These are the activations of a small neural network, seen along a few directions. Each row is one input.
In each table, some parts of the input vary, and every possible input appears once, in random order.
Descriptions start from the smaller parts, as in this example, which fits no table here: one of 2 separate values, together with either a single point or one of 9 places along a line or (one of 4 places along a line, together with one of 5 places around a ring).
Shared parts are said once, and a part with two or three values counts as separate values.
(in the rows, 128 means zero)

Other details of the inputs shift rows strongly along three fixed directions, in all tables alike. That doesn't count.

A family of inputs:
R1: [ 66 113  78 112 143 154  74 116 125 176 169 122  88]
R2: [133 111 166 124 134 135  79 113 169 156 104 128 171]
R3: [165 113 135 110 136 147 105 109 138 136 113 104 203]
R4: [145 103 132 128 136 133  79 131 193 132 112 128 167]
R5: [141 150 166 123  55 114  55 174 106  90 125 151 158]
R6: [166 133 125 109 149 127 100 120 142 128 113 106 203]
R7: [ 74 108 122 133 121 120 176 106  96 116 114 140  78]
R8: [110 117 138  93 147  96 192 144 102 139 148 137  59]
R9: [189 180 153 139  63 128  71 168 110 122 155 143 157]
R10: [171 110 168  73 151 112  98 142 172 159 133 120 159]
R11: [155 105 167  91 140  94 194 144 132 105 104 134 106]
R12: [167 141 138 161 143 133 191 132 145 127 107 140 114]
R13: [173 113 123 115 145 162 100 128 150 128 111 103 187]
R14: [171 134 117 110 143 131  99 124 150 129 106  99 193]
R15: [110 140  90 137 133 122 199 132  98 119 133 115  88]
R16: [ 81 138 129 142 136 107 170  99 115 130 134 157  71]
R17: [131 140 149 152 134 112 173 130 169 118  90 160 103]
R18: [153 119 164 131 144 142 101 133 134 161 113  90 187]
R19: [ 76 120 136 146 137 135 169 122 108 127 122 141  58]
R20: [123 123 157 157 137 122 170 152 152 116  76 146  97]
R21: [135 110 139 139 133 137 171 119 147  88  78 159 109]
R22: [138 190 111 158  54 124 172 162  66 104 187 179  59]
R23: [ 85 123 118 142 133 101 171  90 120 111 145 158  81]
R24: [133 120 136 103 142 118  79 119 163 120  93 128 186]
R25: [156 138 142 130 148 135 102 158 157 156 112  87 181]
R26: [ 76 137 114 144 135 112 174 141 122 130 118 142  63]
R27: [115 116 179 154 132 117 172 124 132 121  80 147 109]
R28: [148 149 159 157 153 106 188 135 115 121  99 126 126]
R29: [158 133 170 137  52 145  54 150 132  93 157 168 147]
R30: [ 79 150 106 119  55 156  53 143  73 139 213 163  70]
R31: [132 100 149 118 238 127 122  96 186 190  79  43 209]
R32: [ 65 108  48  91 134 147  83 120 123 151 157 121 106]
R33: [129 114 146 104 137 125  81 111 161 120  97 122 187]
R34: [125 106 153 147 132 132 170 134 140  94  72 140 102]
R35: [ 91 147  70 110 155 128  96 108  97 183 191 103 121]
R36: [ 83 151  72 117  49 126  60 153  91 123 220 164  85]
R37: [159 140 145 130 151 126  94 148 146 155 106  84 178]
R38: [121 137 161 154 139 100 165 139 143 114  73 141 100]
R39: [159 135 160 158 137 128 193 105 125 131 110 141 126]
R40: [118 137 107 147 141 109 193  90  99 119 165 136  98]
R41: [164 140 140 156 147 101 190 106 134 104 122 143 136]
R42: [152 124 150 117 143 129 102 127 133 134 112  81 197]
R43: [192 130 172  84  62 106  77 172 127 104 182 164 148]
R44: [168 135 149 163 146 143 187 124 137 124 108 139 111]
R45: [ 68 120  61 107 138 116  75 102 130 158 176 119 103]
R46: [156 150 161 156 145 114 190 108 127 124 115 137 127]
R47: [144  96 115 108 228 125 122  98 192 172  63  36 207]
R48: [ 98 114  69 114 145 157 100  94 106 164 206  99 118]
R49: [ 92 130 106 146 133 126 170 123 133 133 127 161  57]
R50: [161 119 152 136 153 157  96 152 146 154 111  88 172]
R51: [ 97 131  47 111 143 134 105 113 120 167 202  99 123]
R52: [171 126 127 161 139 126 193 123 150 107 118 141 123]
R53: [ 61 121  48  87 133 136  86 118 126 150 160 119 112]
R54: [170 141 131 158 141 104 188 111 141 106 115 136 126]
R55: [161 126 141 134 149 147  99 160 154 157 109  89 175]
R56: [ 68  95  44  81 231 137 128  55 135 192 146  53 157]
R57: [177 146 165 131  56 159  78 170  90  98 149 124 163]
R58: [ 97 109 105 149 134 129 168 106 129 111 139 160  64]
R59: [165 109 152  83 141  99 195 129 139  99 109 153 113]
R60: [154 136 161 118  50 155  57 155 118  84 134 165 153]
R61: [186 166 129 120  54 141  84 174 111  94 150 144 175]
R62: [158 120 143 153 139 141 191 135 120 102  92 118 119]
R63: [103  74 149 134 216 132 195  81 187 130  40  95 126]
R64: [134 131 132 134 132 106 169 115 147  89  73 156 115]
R65: [155 110 149 119 135 142 104 124 131 142 108  85 196]
R66: [ 94 117  60  95 143 167 103  99  91 155 184  96 124]
R67: [181 154 165 169  48 122 171 135  80  76 159 185 115]
R68: [121 139 118 150 142 146 190 103 101 138 153 135  75]
R69: [155 151 160 133  59 109  53 154 128  93 153 173 159]
R70: [173 164 155 128  62 123  76 174  85  98 145 129 175]
R71: [135 155 190 135  59 120  54 175 107 110 135 151 151]
R72: [173 119 113 113 141 152 104 136 158 131 110 104 190]
R73: [114 121 166 141 131 104 173 118 131  94  79 138 119]
R74: [ 54 119  66  96 135 121  77 122 108 155 149  97 102]
R75: [ 85 143 118 141 142 101 167 107 118 130 130 163  70]
R76: [ 56 105  62  99 133 142  82 135 116 157 152 102  99]
R77: [ 54 108  86 113 145 152  75 136 111 173 158 105  88]
R78: [ 88 118  52 104 140 151 103 135  96 165 172  80 116]
R79: [109 178 125 153  50 105 142 151  75  96 161 199  39]
R80: [195 144 148 145  61 153  74 163 115 101 170 148 160]
R81: [157 122 164 132 151 158  97 139 143 153 116  86 175]
R82: [131 107 160 153 127 112 173  95 150 104 102 164 119]
R83: [116 136 169 152 145  97 167 135 136 113  80 148 110]
R84: [ 78 127 100 132 125 113 177 132 119 111 113 137  71]
R85: [ 57 102  70  88 129 142  85  92 103 155 160 122 119]
Description of these inputs: one of 5 places around a ring, together with either a single point or (one of 2 separate values, together with one of 8 places around a ring).
Q: Changing only the place on the ring of 5 turns R39 into R65. The same change can be made to R46. Which row results?
A: R42
Q: Changing only the place on the ring of 5 turns R45 into R74. The same change can be made to R69. Which row results?
A: R5
Q: Changing only the place on the ring of 5 turns R48 into R66. The same change can be made to R58. Which row results?
A: R21
Q: Change only the place on the ring of 5 in R61. List by row number the other rows that result.
A: R15, R22, R25, R51
Q: Change only the choice among 2 separate values in R77. List by row number the other rows that result.
A: R50
Q: Change only the place on the ring of 5 in R49. List by row number the other rows that result.
A: R4, R20, R32, R76
Q: Change only the place on the ring of 8 in R75. List by row number the other rows that result.
A: R1, R2, R16, R17, R30, R49, R79
Q: Change only the choice among 2 separate values in R31. List by row number the other rows that result.
A: R71

A family of inputs:
R86: [189 148 155 127  87 148  55 151 124 127 144 114 208]
R87: [ 78 150 109 150  95 125 154 125  71 127 173 163  49]
R88: [195 149 167 138 106 120 165 150 120  98 118 142 146]
R89: [207 148 191 156 107 115 179 141 129  84  98 146 160]
R90: [ 66 106  86 128 190 119 196 102 134 148 104 110  71]
R91: [177 140 201 145 103 107 160 162 143  82  68 157 138]
R92: [ 81 130 110 164 147 117 234 110 104 104 100 151  40]
R93: [ 64 101  90 121 173 127 165  84 126 142 116 117  93]
R94: [180 136 184 164  98 120 152 137 166  72  78 179 139]
R95: [ 85 139  84 131  89 119 154 129  92 109 173 176  46]
R96: [184 142 209 153 107 109 160 158 152  96  83 164 131]
R97: [ 95 144 113 115  77 140  47 150  87 137 168 127 131]
R98: [160 124 157 109  80 142  40 171 150 114 118 131 181]
R99: [164  89 123 110 234 141 127  99 213 179  76  50 216]
R100: [ 81 144 102 110  85 131  53 145  78 158 207 132  99]
R101: [ 65 124  91 142 148  94 240  81  98 108 141 172  22]
R102: [111 140 116 123  92 108 150 131 102 103 157 176  71]
R103: [162 140 169 137  88 148  36 166 151 133 129 130 177]
R104: [ 47  86  73  87 222 126 101  83 151 199 126  58 138]
R105: [145  89 102 102 232 145 113  97 200 190  97  45 206]
R106: [ 66  96  32  76 231 137 129  77 127 213 172  48 125]
R107: [ 75 130  91  93  77 133  53 141  73 136 195 133 106]
R108: [133 153 115 138  98 120 171 129  68 111 172 143  93]
R109: [156 126 158 120  80 150  36 161 147 111 116 131 184]
R110: [160 134 161 122  81 135  35 142 154 117 131 146 191]
R111: [134  83 144 117 233 134 109 105 232 187  63  67 191]
R112: [162 113 191 151 156  98 246 119 165  74  33 162 107]
R113: [108 153  75 114  84 149  72 134  58 149 216 117 124]
R114: [175 133 152 176 159 124 245 110 141  94  75 138 116]
R115: [136 151  92 121  82 157  62 150  83 139 195 116 143]
Q: Changing only one part turns R111 into R103. The same change can be made to R99. Which row results?
A: R115
Q: Describe the family of inputs behind these rows.
A: one of 5 places around a ring, together with either one of 2 separate values or one of 4 places along a line
Q: Which other rows agree with R101 in the place on the ring of 5? List them by row number.
A: R89, R100, R104, R107, R108

A family of inputs:
R116: [113 140 114 126  91 118 176 140  82  95 140 164  71]
R117: [ 83  90 100 103 211 146  57 111 178 222 131  42 175]
R118: [ 72  85  72  97 214 136  91  72 172 185 118  64 170]
R119: [175 152 153 128  38 159  28 187 122 104 158 157 160]
R120: [ 92 125  86 103 114 132 127 134  89 126 161 131  86]
R121: [ 91 147  86 143  90 135 165 129  81 113 166 170  47]
R122: [130 109 141 138 177 105 235  97 152 105  63 137 105]
R123: [171 155 168 131  40 130  27 170 117 108 171 159 169]
R124: [178 154 156 124  41 139  30 192 123 106 165 154 160]
R125: [116 112 153 172 175 120 233 110 145 117  56 116 102]
R126: [167 120 163 152 138 120 178 129 168  89  57 139 150]
R127: [166 149 169 111  36 133  31 169  99  98 159 153 176]
R128: [138 157 146 132  65 106 153 151  87  94 151 181  88]
R129: [249 159 178 145 134 144 151 145 148 109 118 101 240]
R130: [142 129 168 165 183 112 195 122 161 127  64 122 119]
R131: [120 110 163 153 178 114 237 113 139 122  58 118  99]
R132: [128 102 126 106 193 114 158 109 178 151  90 103 143]
R133: [110 146 123 156  92 127 166 115  92 102 151 176  69]
R134: [118  98 131 112 190 117 154  89 166 141  85 104 154]
R135: [ 45 116  48  99 142 154  59  91  96 183 208 106 101]
R136: [162 132 190 149 151 116 177 139 143 104  51 125 144]
R137: [ 83 151  95 151  97 106 192 116  72 108 177 179  30]
R138: [ 83 139  79 146  93 127 195 133  67  90 161 164  29]
R139: [123  99 143 112 197 111 153  89 169 148  99 105 147]
R140: [ 52 117  34  81 125 150  27 118  99 179 201  88 131]
R141: [201 128 194 135 112 143  56 143 197 122  77 130 229]
R142: [ 94 141 108 135  98 108 206 118  69  95 143 173  49]
R143: [ 66 114  47  62 135 144  32 137 105 190 215  87 115]
R144: [169 117 164 152 140 124 177 132 169  86  58 137 146]
R145: [169 158 152 141  39 149  76 178 110  90 150 172 130]
R146: [123 105 120 132 189 135 150  93 183 150  85 111 144]
R147: [ 93 123  86 104 114 134 128 137  91 126 163 131  84]
R148: [ 84 152 104 138  96  96 216 117  59 101 170 183  21]
R149: [167 138 195 148 155 107 178 143 152 114  61 128 139]
R150: [109 111 133 161 171 110 238  80 133  95  82 144  86]
R151: [ 85  88  80  75 221 125  97  89 177 200 126  65 158]
R152: [173 160 100 172 109 131 239 131  38 109 175 147  80]
R153: [196 122 189 130 109 134  58 147 188 109  71 120 238]
R154: [107 122 146 178 171 128 242 106 136 128  76 134  70]
R155: [130 171 150 168  73 136 142 159  78 100 135 168  79]
R156: [124 105 126 130 192 115 151  94 183 153  94 111 146]
R157: [166 127 177 162 141 123 173 110 174 102  68 154 147]
R158: [203 124 211 144 121 122  86 139 189 107  86 136 208]
R159: [ 85 124 102 109 115 125 124 112  80 125 169 136  94]
R160: [ 83 136 114 120 115 125 130 145  83 156 167 119  81]
R161: [211 121 198 108 120 128  63 168 194 118  82 117 221]
R162: [ 85  88  74  95 220 131  92  86 186 200 129  68 156]
R163: [153 170 165 151  44 137  74 186  81  91 134 149 139]
R164: [153 110  58  89 222 155 102  75 149 211 160   8 206]
R165: [179 152 156 125  42 141  30 194 125 106 167 153 158]
R166: [ 68 119  46  84 134 143  33 128 117 190 207  95 123]
R167: [153 149 151 128  39 138  31 162 103  98 160 149 172]
R168: [ 48 116  54  76 144 127  66 103  92 187 213  99 102]
Q: Describe the family of inputs behind these rows.
A: either one of 3 separate values or (one of 5 places around a ring, together with either one of 2 separate values or one of 8 places along a line)
Q: Change only the place on the ring of 5 in R124. List by row number the other rows that result.
A: R120, R144, R145, R161
Q: Change only the place on the line of 8 in R158. List by row number the other rows that result.
A: R123, R124, R137, R156, R162, R165, R166
Q: Change only the choice among 2 separate values in R131. List by row number the other rows that result.
A: R136

A family of inputs:
R169: [134 105 163 108 153 117  85 132 171 144  93 110 167]
R170: [178 166 146 152  62 145  88 168  98 101 154 144 150]
R171: [127 105 147 111 146 131  85 136 175 137  75 108 174]
R172: [ 52 116  26  90 169 145 114 105  84 188 184  71 100]
R173: [162 116 145 110 159 136 109 137 154 142 107  82 189]
R174: [143  96 123  94 145 121  85  96 192 120 113 135 182]
R175: [142 117  86 119 157 116 201  77 131 110 142 140 118]
R176: [ 33 109  52  93 166 139  90 100 117 193 183 107  75]
R177: [162 130 146 121 162 126 113 126 156 157 119  92 185]
R178: [111 115 150 147 143 128 156 114 146 113  77 137 120]
R179: [164 170 156 170  50 136 169 157  61  72 140 170 101]
R180: [ 98 158  78 103  66 133  80 156  30 145 235 127  85]
R181: [140 147 158 146  51 134  68 168 119 107 148 166 128]
R182: [104 129 149 152 153  94 222 110 136 111  92 162  67]
R183: [100 116 145 142 151 103 223 119 131  96  82 154  65]
R184: [139 133 129 175 154 121 243 107 121 115 112 138  83]
R185: [144 152 159 148  55 135  65 168 119  95 133 167 131]
R186: [172 125 146 123 162 143 106 128 164 158 116  95 184]
Q: Describe the family of inputs behind these rows.
A: one of 2 separate values, together with either a single point or one of 8 places around a ring
Q: Changing only the choice among 2 separate values turns R184 into R181. The same change can be made to R172. Which row results?
A: R171
Q: Change only the choice among 2 separate values in R182. List by row number the other rows that result.
A: R177
Q: Change only the choice among 2 separate values in R176. List by row number the other rows that result.
A: R186
